Each row below holds a small network's activations on one record, seen along a few directions.
After each row come some of the record's fields: SIM, NUNO, BOGAV, VIPOF, TEGIR, VIFEP, VORO.
Not every record has every field; a missing one is written missing.
The largest differences between rows may come from other fields.
In the rows, zero is written as 500.
Strong random noise was added to every row along 17 fixed directions; ignore it. To show where, here is one row again and again, with new noise each time:
[445 289 398 557 430 571 371 536 603 472 747 655 772 533 301 618 142 761
 574 620 635 678 597 572 712 500 779 756 588 551 598 703 595 658 700 379]
[599 580 822 224 447 576 339 448 507 526 385 469 446 276 549 334 506 478
 590 573 416 295 469 552 273 408 366 403 829 489 454 580 620 440 626 383]
[554 435 528 529 529 612 567 479 578 201 688 430 517 641 679 375 582 456
 673 569 406 184 658 603 386 346 206 298 322 625 528 623 508 406 309 825]
[579 414 388 801 631 446 508 356 670 394 388 592 599 398 487 543 838 480
 140 285 652 736 539 359 566 430 424 931 488 480 574 355 281 618 359 427]
[528 612 576 535 537 606 566 429 372 524 558 550 592 499 388 532 502 455
 371 539 627 533 425 373 609 519 570 515 477 369 571 541 368 574 510 496]
[466 704 517 401 495 298 504 604 350 362 552 594 534 534 563 567 548 463
 558 317 571 534 551 590 586 628 512 298 138 557 601 603 563 505 294 689]
[487 312 456 448 455 702 334 487 458 312 749 490 494 468 641 506 505 607
 580 645 314 308 628 439 456 334 537 609 591 533 280 544 670 417 370 504]
[333 354 587 347 557 602 588 771 631 447 432 388 366 621 550 564 696 484
 444 566 383 411 454 592 650 540 446 544 444 495 466 519 466 446 371 415]
[250 398 648 462 511 591 462 888 356 694 358 473 558 596 201 690 446 455
 389 583 438 500 341 666 384 398 580 307 568 277 399 407 377 454 501 189]
[261 342 378 689 576 602 703 609 438 648 483 491 561 679 311 431 347 591
 539 728 334 278 419 570 661 549 456 528 481 528 408 434 319 505 678 569]
[415 663 534 375 561 480 570 457 301 351 626 547 600 529 205 728 516 501
 509 653 293 520 596 566 541 599 792 309 202 507 461 657 788 596 482 615]
[294 373 692 167 407 550 217 566 597 508 522 497 591 405 319 629 282 592
 489 378 299 607 531 615 633 463 649 456 535 519 469 668 797 480 633 437]
[553 508 331 625 441 382 437 461 485 275 397 766 578 225 599 290 605 532
 401  76 240 640 700 584 850 475 455 688 335 709 229 728 469 406 473 780]
[458 600 715 368 496 601 465 618 336 613 534 636 625 481 306 536 412 382
 526 574 406 568 496 605 615 565 474 323 521 358 676 564 477 519 512 397]
[366 558 613 134 514 603 648 419 419 802 609 359 519 572 553 643 693 456
 467 431 241 285 452 455 749 676 322 585 432 573 790 543 759 471 345 637]
[297 281 464 356 428 467 401 772 665 611 415 378 274 664 655 497 424 636
 521 385 501 451 432 598 714 572 466 597 514 613 447 537 467 425 520 469]
[386 382 418 654 626 289 566 565 818 200 378 400 613 513 656 462 656 597
 433 340 681 402 472 595 303 393 332 560 208 617 427 366 410 477 395 661]
[778 407 480 313 332 548 443 336 883 435 635 372 582 473 652 484 413 654
 567 396 540 583 644 665 520 415 509 607 543 736 597 925 780 504 673 689]
[722 484 555 278 190 694 621 836 476 600 684 290 549 705 723 714 460 487
 412 335 983 583 246 521 570 369 628 303 529 361 603 904 356 433 268 428]

[414 478 578 285 539 426 587 514 579 499 564 387 754 429 520 727 701 481
 518 529 359 417 456 586 269 495 396 463 392 510 667 349 817 489 268 453] : <SIM:vigon NUNO:missing BOGAV:lus VIPOF:tus TEGIR:missing VIFEP:nimum VORO:lotu>
[302 434 540 525 602 326 294 320 755 467 364 471 492 508 424 524 496 599
 296 165 427 641 571 464 665 546 436 687 310 674 586 431 621 555 620 695] : <SIM:kotul NUNO:ger BOGAV:lus VIPOF:bap TEGIR:pev VIFEP:nimum VORO:lotu>
[547 363 415 288 282 385 715 685 749 592 396 231 579 511 772 548 578 683
 507 290 523 382 296 668 536 507 454 547 530 767 450 735 687 413 474 606] : <SIM:kotul NUNO:ger BOGAV:lus VIPOF:bap TEGIR:pev VIFEP:nimum VORO:lotu>
[654 390 513 607 410 758 544 613 391 529 582 594 648 409 528 308 413 405
 701 724 272 342 560 641 339 287 311 350 799 422 381 537 405 351 509 398] : <SIM:missing NUNO:missing BOGAV:missing VIPOF:bap TEGIR:pev VIFEP:roza VORO:lotu>
[482 486 549 480 610 652 637 573 606 615 542 309 478 627 674 488 605 552
 484 631 622 250 435 493 345 412 402 618 501 437 483 441 454 396 518 475] : <SIM:kotul NUNO:ger BOGAV:lus VIPOF:bap TEGIR:pev VIFEP:roza VORO:lotu>
[210 485 469 523 738 432 330 577 518 625 463 713 594 445 284 619 493 484
 461 478 292 720 705 638 574 593 540 708 290 382 557 235 565 488 570 325] : <SIM:missing NUNO:missing BOGAV:missing VIPOF:missing TEGIR:missing VIFEP:leruz VORO:lotu>
[417 385 496 507 503 550 366 603 458 348 507 526 298 542 523 518 570 477
 489 518 358 516 579 445 579 488 542 519 535 510 372 458 507 477 353 431] : <SIM:vigon NUNO:vir BOGAV:kegup VIPOF:bap TEGIR:pev VIFEP:nimum VORO:lotu>
[628 558 268 668 357 566 592 618 343 556 617 563 417 733 393 587 330 527
 436 369 513 759 626 576 832 504 828 413 291 556 353 918 409 472 576 703] : <SIM:kotul NUNO:missing BOGAV:kegup VIPOF:bap TEGIR:pev VIFEP:nimum VORO:lotu>
[607 327 420 343 175 652 610 536 215 544 709 571 693 387 396 604 395 564
 679 682 317 370 379 480 633 494 617 446 922 582 512 756 678 600 363 354] : <SIM:vigon NUNO:ger BOGAV:lus VIPOF:missing TEGIR:missing VIFEP:leruz VORO:lotu>
[592 394 268 599 626 522 916 549 784 305 447 468 318 560 746 231 766 450
 728 844 148 355 646 680 697 718 265 615 364 713 428 486 444 450 495 678] : <SIM:missing NUNO:missing BOGAV:missing VIPOF:bap TEGIR:rida VIFEP:leruz VORO:puram>
[543 478 335 606 468 184 452 373 512 605 301 391 390 548 379 666 646 465
 406 398 384 637 482 554 238 547 458 379 461 621 552 292 614 602 420 520] : <SIM:vigon NUNO:missing BOGAV:lus VIPOF:missing TEGIR:missing VIFEP:reros VORO:tibi>
[581 495 614 630 553 642 344 602 584 408 611 499 711 567 471 527 398 479
 465 517 617 552 619 676 168 202 449 339 368 357 463 533 450 396 537 501] : <SIM:kotul NUNO:vir BOGAV:lus VIPOF:bap TEGIR:pev VIFEP:reros VORO:tibi>
[779 543 424 520 267 521 514 188 495 510 424 218 353 470 631 468 538 394
 259 200 579 554 294 264 396 323 476 239 538 496 319 602 426 445 481 795] : <SIM:kotul NUNO:ger BOGAV:lus VIPOF:missing TEGIR:missing VIFEP:roza VORO:puram>
[478 322 161 474 310 276 628 700 618 727 396 378 535 568 596 679 524 597
 418 349 391 741 328 670 682 703 561 558 361 641 473 461 575 505 447 514] : <SIM:kotul NUNO:ger BOGAV:lus VIPOF:missing TEGIR:missing VIFEP:reros VORO:tibi>
[696 400 286 532 189 443 514 506 414 765 528 465 562 464 594 464 272 470
 605 492 404 647 340 556 506 557 434 301 693 530 526 459 486 472 531 513] : <SIM:kotul NUNO:ger BOGAV:kegup VIPOF:tus TEGIR:missing VIFEP:roza VORO:lotu>
[565 463 469 524 466 487 532 430 659 775 252 333 524 433 393 484 488 468
 370 431 249 603 429 650 331 426 436 426 572 516 370 444 576 417 768 519] : <SIM:kotul NUNO:vir BOGAV:lus VIPOF:bap TEGIR:pev VIFEP:roza VORO:puram>
[665 533 481 203 319 522 671 570 539 287 555 448 526 315 796 434 665 504
 614 414 417 385 473 565 605 512 510 461 482 635 349 818 679 394 329 625] : <SIM:missing NUNO:missing BOGAV:missing VIPOF:missing TEGIR:missing VIFEP:reros VORO:tibi>
[536 413 200 617 511 320 723 500 547 549 438 589 523 450 514 415 572 477
 701 837  25 585 556 693 624 850 386 536 447 684 545 256 627 569 526 527] : <SIM:kotul NUNO:vir BOGAV:kegup VIPOF:tus TEGIR:missing VIFEP:reros VORO:tibi>
[932 383 434 560 378 791 537 552 708 599 527 348 432 549 721 490 747 316
 368 439 352 685 625 670 356 234 291 482 611 434 454 666 427 312 399 487] : <SIM:vigon NUNO:vir BOGAV:lus VIPOF:bap TEGIR:pev VIFEP:roza VORO:puram>
[737 652 470 517 481 539 491 424 444 413 584 527 282 554 620 398 516 373
 619 619 469 583 644 489 512 578 511 339 443 480 506 584 484 477 478 595] : <SIM:missing NUNO:missing BOGAV:missing VIPOF:bap TEGIR:pev VIFEP:roza VORO:lotu>
[551 233 530 637 493 846 478 493 633 497 604 388 763 512 367 645 571 508
 265 474 553 458 508 503 230  44 471 647 691 353 403 565 431 434 468 362] : <SIM:vigon NUNO:vir BOGAV:kegup VIPOF:tus TEGIR:missing VIFEP:nimum VORO:lotu>
[410 366 306 504 503 372 449 464 649 478 668 436 579 515 745 557 435 530
 630 584 384 608 497 435 515 664 421 536 332 532 616 134 679 476 335 541] : <SIM:missing NUNO:missing BOGAV:missing VIPOF:bap TEGIR:pev VIFEP:nimum VORO:lotu>
[831 532 427 683 494 522 580 382 612 286 533 545 463 446 748 277 687 451
 590 533 422 447 703 548 405 398 305 534 544 658 462 621 480 436 422 673] : <SIM:kotul NUNO:missing BOGAV:kegup VIPOF:bap TEGIR:pev VIFEP:nimum VORO:lotu>
[269 491 530 380 606 474 536 302 518 578 437 416 620 436 265 730 688 536
 240 227 402 450 488 395 535 441 578 714 392 533 511 506 701 542 476 566] : <SIM:missing NUNO:missing BOGAV:missing VIPOF:missing TEGIR:missing VIFEP:nimum VORO:lotu>
[593 408 643 213 413 576 487 517 808 388 717 285 536 648 608 732 469 417
 540 637 729 704 404 480 454 553 524 311 432 388 867 511 640 581 334 407] : <SIM:kotul NUNO:missing BOGAV:kegup VIPOF:missing TEGIR:missing VIFEP:nimum VORO:lotu>
[633 622 658 489 608 620 652 480 615 328 521 682 644 380 480 381 628 352
 433 630 547 692 513 515 775 642 414 573 412 364 698 566 298 587 522 464] : <SIM:kotul NUNO:ger BOGAV:lus VIPOF:missing TEGIR:missing VIFEP:nimum VORO:lotu>
[547 397 425 463 413 545 708 409 570 266 442 447 315 449 508 339 496 488
 592 724 360 419 388 391 727 634 576 440 628 600 334 601 443 575 575 578] : <SIM:vigon NUNO:missing BOGAV:kegup VIPOF:missing TEGIR:missing VIFEP:roza VORO:lotu>
[478 592 592 657 507 472 507 549 260 415 389 654 581 484 266 348 429 480
 552 457 462 271 544 664 360 345 379 253 499 551 378 660 330 499 590 638] : <SIM:kotul NUNO:ger BOGAV:lus VIPOF:missing TEGIR:missing VIFEP:reros VORO:tibi>
[351 612 502 642 583 319 604 589 353 421 398 700 746 370 459 384 512 579
 550 250 638 306 516 556 499 440 423 582 422 606 474 552 404 486 453 587] : <SIM:missing NUNO:missing BOGAV:missing VIPOF:bap TEGIR:pev VIFEP:reros VORO:tibi>
[570 492 412 627 461 570 550 521 476 550 511 636 637 431 551 486 598 437
 308 149 581 700 536 437 797 442 452 711 474 460 556 625 307 457 380 534] : <SIM:missing NUNO:missing BOGAV:missing VIPOF:bap TEGIR:pev VIFEP:roza VORO:lotu>
[476 246 330 559 423 459 420 723 582 476 516 450 488 505 766 512 610 491
 560 471 302 504 513 615 395 431 293 503 513 532 409 259 514 353 229 432] : <SIM:vigon NUNO:ger BOGAV:lus VIPOF:tus TEGIR:missing VIFEP:missing VORO:lotu>
[248 639 769 327 618 608 552 527 394 475 469 425 521 539 385 456 433 501
 494 485 519 164 420 471 473 422 500 321 369 422 395 590 488 406 601 636] : <SIM:kotul NUNO:missing BOGAV:lus VIPOF:missing TEGIR:missing VIFEP:nimum VORO:lotu>
[592 383 398 478 313 160 611 614 716 305 216 463 488 342 478 406 417 674
 660 585 579 550 318 683 420 634 623 420 705 761 374 610 573 665 662 406] : <SIM:kotul NUNO:vir BOGAV:lus VIPOF:tus TEGIR:missing VIFEP:reros VORO:tibi>
[522 616 482 387 454 597 477 601 457 599 597 689 509 320 763 197 134 492
 719 706 593 636 388 436 847 765 559 529 520 290 439 403 290 405 742 399] : <SIM:missing NUNO:missing BOGAV:missing VIPOF:missing TEGIR:missing VIFEP:leruz VORO:puram>
[498 566 367 382 538 533 434 538 538 699 630 549 615 483 519 643 466 652
 448 375 477 629 693 677 561 500 691 790 279 516 430 680 719 410 652 522] : <SIM:vigon NUNO:vir BOGAV:kegup VIPOF:missing TEGIR:missing VIFEP:reros VORO:tibi>
[459 586 439 386 450 726 627 575 208 649 736 393 593 425 900 423 425 588
 544 682 637 148 204 230 492 500 548 574 506 284 229 328 421 303 424 494] : <SIM:kotul NUNO:ger BOGAV:lus VIPOF:tus TEGIR:missing VIFEP:roza VORO:lotu>
[391 699 773 369 751 557 327 719 542 331 509 689 375 527 688 386 681 414
 520 317 543 473 794 645 634 499 330 588 176 447 584 589 435 344 392 549] : <SIM:kotul NUNO:ger BOGAV:kegup VIPOF:bap TEGIR:pev VIFEP:leruz VORO:lotu>
[394 614 666 411 589 236 444 542 421 331 371 487 556 416 437 630 675 592
 537 390 863 227 439 512  26 382 508 472 543 545 564 449 601 607 323 348] : <SIM:vigon NUNO:vir BOGAV:lus VIPOF:missing TEGIR:missing VIFEP:leruz VORO:lotu>
[789 496 561 612 471 811 387 601 492 396 685 616 392 695 338 516 408 438
 566 626 677 615 822 693 399 217 647 419 621 393 495 955 345 489 596 393] : <SIM:missing NUNO:missing BOGAV:missing VIPOF:missing TEGIR:missing VIFEP:missing VORO:lotu>

Here are new rows. What are their fields?
[531 537 403 611 629 574 457 492 570 427 730 556 713 476 619 502 366 581
 574 758 639 550 590 521 306 449 599 598 292 340 423 330 507 444 582 459] : <SIM:kotul NUNO:missing BOGAV:kegup VIPOF:missing TEGIR:missing VIFEP:reros VORO:tibi>
[176 163 535 457 412 677 400 424 363  86 749 702 663 356 266 441 219 511
 663 797  59 429 450 284 946 587 571 409 636 511 416 405 583 637 399 517] : <SIM:kotul NUNO:ger BOGAV:lus VIPOF:tus TEGIR:missing VIFEP:roza VORO:puram>
[584 487 505 313 364 508 494 587 579 567 603 439 453 664 577 545 436 646
 592 300 664 395 597 702 597 456 495 533 471 703 622 962 612 487 553 654] : <SIM:kotul NUNO:ger BOGAV:lus VIPOF:missing TEGIR:missing VIFEP:roza VORO:lotu>
[652 407 440 596 478 260 485 342 500 281 463 583 368 519 376 516 692 627
 746 628 551 244 723 586 182 456 441 619 857 868 681 646 703 749 378 418] : <SIM:vigon NUNO:missing BOGAV:kegup VIPOF:missing TEGIR:missing VIFEP:nimum VORO:lotu>
[523 530 389 605 451 462 504 671 361 624 710 637 766 518 769 477 445 502
 605 379 556 522 541 546 596 538 306 532 373 481 682 398 451 387 243 556] : <SIM:kotul NUNO:missing BOGAV:lus VIPOF:bap TEGIR:pev VIFEP:reros VORO:tibi>
[291 464 522 282 558 393 402 878 751 492 430 258 276 651 880 555 467 612
 549 400 816 459 379 580 355 505 564 480 243 418 342 358 490 302 460 402] : <SIM:missing NUNO:missing BOGAV:missing VIPOF:bap TEGIR:pev VIFEP:roza VORO:puram>
[273 433 564 442 484 425 465 648 434 204 524 476 531 554 415 606 454 520
 538 437 480 401 454 506 467 418 601 245 325 523 370 528 563 488 320 577] : <SIM:vigon NUNO:missing BOGAV:lus VIPOF:tus TEGIR:missing VIFEP:nimum VORO:lotu>
[742 729 530 568 623 608 506 343 506 771 415 441 405 438 536 450 623 480
 366 583 570 540 578 469 251 428 568 698 606 375 400 477 484 426 741 393] : <SIM:missing NUNO:missing BOGAV:missing VIPOF:bap TEGIR:pev VIFEP:nimum VORO:lotu>
[361 538 326 497 456 388 356 249 269 768 373 637 604 138 467 418 464 595
 357 192 129 481 491 373 615 506 541 775 563 570 170 360 655 391 658 597] : <SIM:kotul NUNO:missing BOGAV:kegup VIPOF:missing TEGIR:missing VIFEP:nimum VORO:lotu>
[613 456 585 710 543 642 598 422 579 538 378 447 746 386 276 541 583 565
 260 492 701 451 432 466 181 153 594 689 789 414 366 593 392 530 661 316] : <SIM:kotul NUNO:missing BOGAV:kegup VIPOF:bap TEGIR:pev VIFEP:nimum VORO:lotu>
[587 651 635 638 468 450 739 141 507 279 396 485 530 409 420 173 287 525
 520 606 784 340 221 160 690 635 509 373 672 596 573 592 267 717 760 749] : <SIM:kotul NUNO:ger BOGAV:kegup VIPOF:bap TEGIR:pev VIFEP:nimum VORO:lotu>
[214 197 494 353 429 521 491 815 496 310 676 454 540 679 547 628 504 527
 709 560 213 290 540 658 611 497 351 309 405 630 565 491 673 440 136 550] : <SIM:vigon NUNO:ger BOGAV:lus VIPOF:missing TEGIR:missing VIFEP:reros VORO:tibi>
[318 485 561 509 677 543 379 806 456 492 699 610 209 864 792 345 469 538
 819 631 652 172 741 632 586 592 196 571 347 556 729 438 315 400 336 543] : <SIM:kotul NUNO:ger BOGAV:kegup VIPOF:tus TEGIR:missing VIFEP:nimum VORO:lotu>
[776 711 565 354 508 489 630 457 587 569 224 488 394 226 431 436 686 497
 432 664 331 639 521 650 388 580 723 594 649 517 246 694 664 503 815 334] : <SIM:kotul NUNO:vir BOGAV:kegup VIPOF:bap TEGIR:pev VIFEP:leruz VORO:lotu>
[291 558 639 525 648 447 538 689 638 348 493 662 571 588 542 267 297 466
 702 419 653 460 585 649 746 611 301 401 243 511 710 533 278 453 574 649] : <SIM:missing NUNO:missing BOGAV:missing VIPOF:bap TEGIR:pev VIFEP:roza VORO:lotu>
[518 602 467 720 490 326 470 482 322 578 412 636 611 462 358 520 436 606
 407 375 738 555 443 437 468 495 616 602 595 534 528 501 393 621 561 435] : <SIM:kotul NUNO:ger BOGAV:lus VIPOF:bap TEGIR:pev VIFEP:nimum VORO:lotu>
[627 511 526 554 525 478 371 707 460 344 382 610 297 450 613 413 724 377
 550 550 378 522 670 686 279 403 394 406 535 460 320 462 414 388 345 352] : <SIM:kotul NUNO:vir BOGAV:kegup VIPOF:missing TEGIR:missing VIFEP:nimum VORO:lotu>
[498 529 433 617 508 334 535 230 548 413 415 396 407 641 292 475 428 500
 532 411 375 431 591 549 408 499 446 262 343 751 545 597 616 601 634 875] : <SIM:kotul NUNO:vir BOGAV:kegup VIPOF:bap TEGIR:pev VIFEP:reros VORO:tibi>
[501 628 526 464 425 555 529 571 326 484 532 639 586 459 410 526 419 554
 367 256 703 587 465 451 806 495 729 571 434 462 429 844 382 518 542 552] : <SIM:vigon NUNO:vir BOGAV:lus VIPOF:missing TEGIR:missing VIFEP:nimum VORO:lotu>
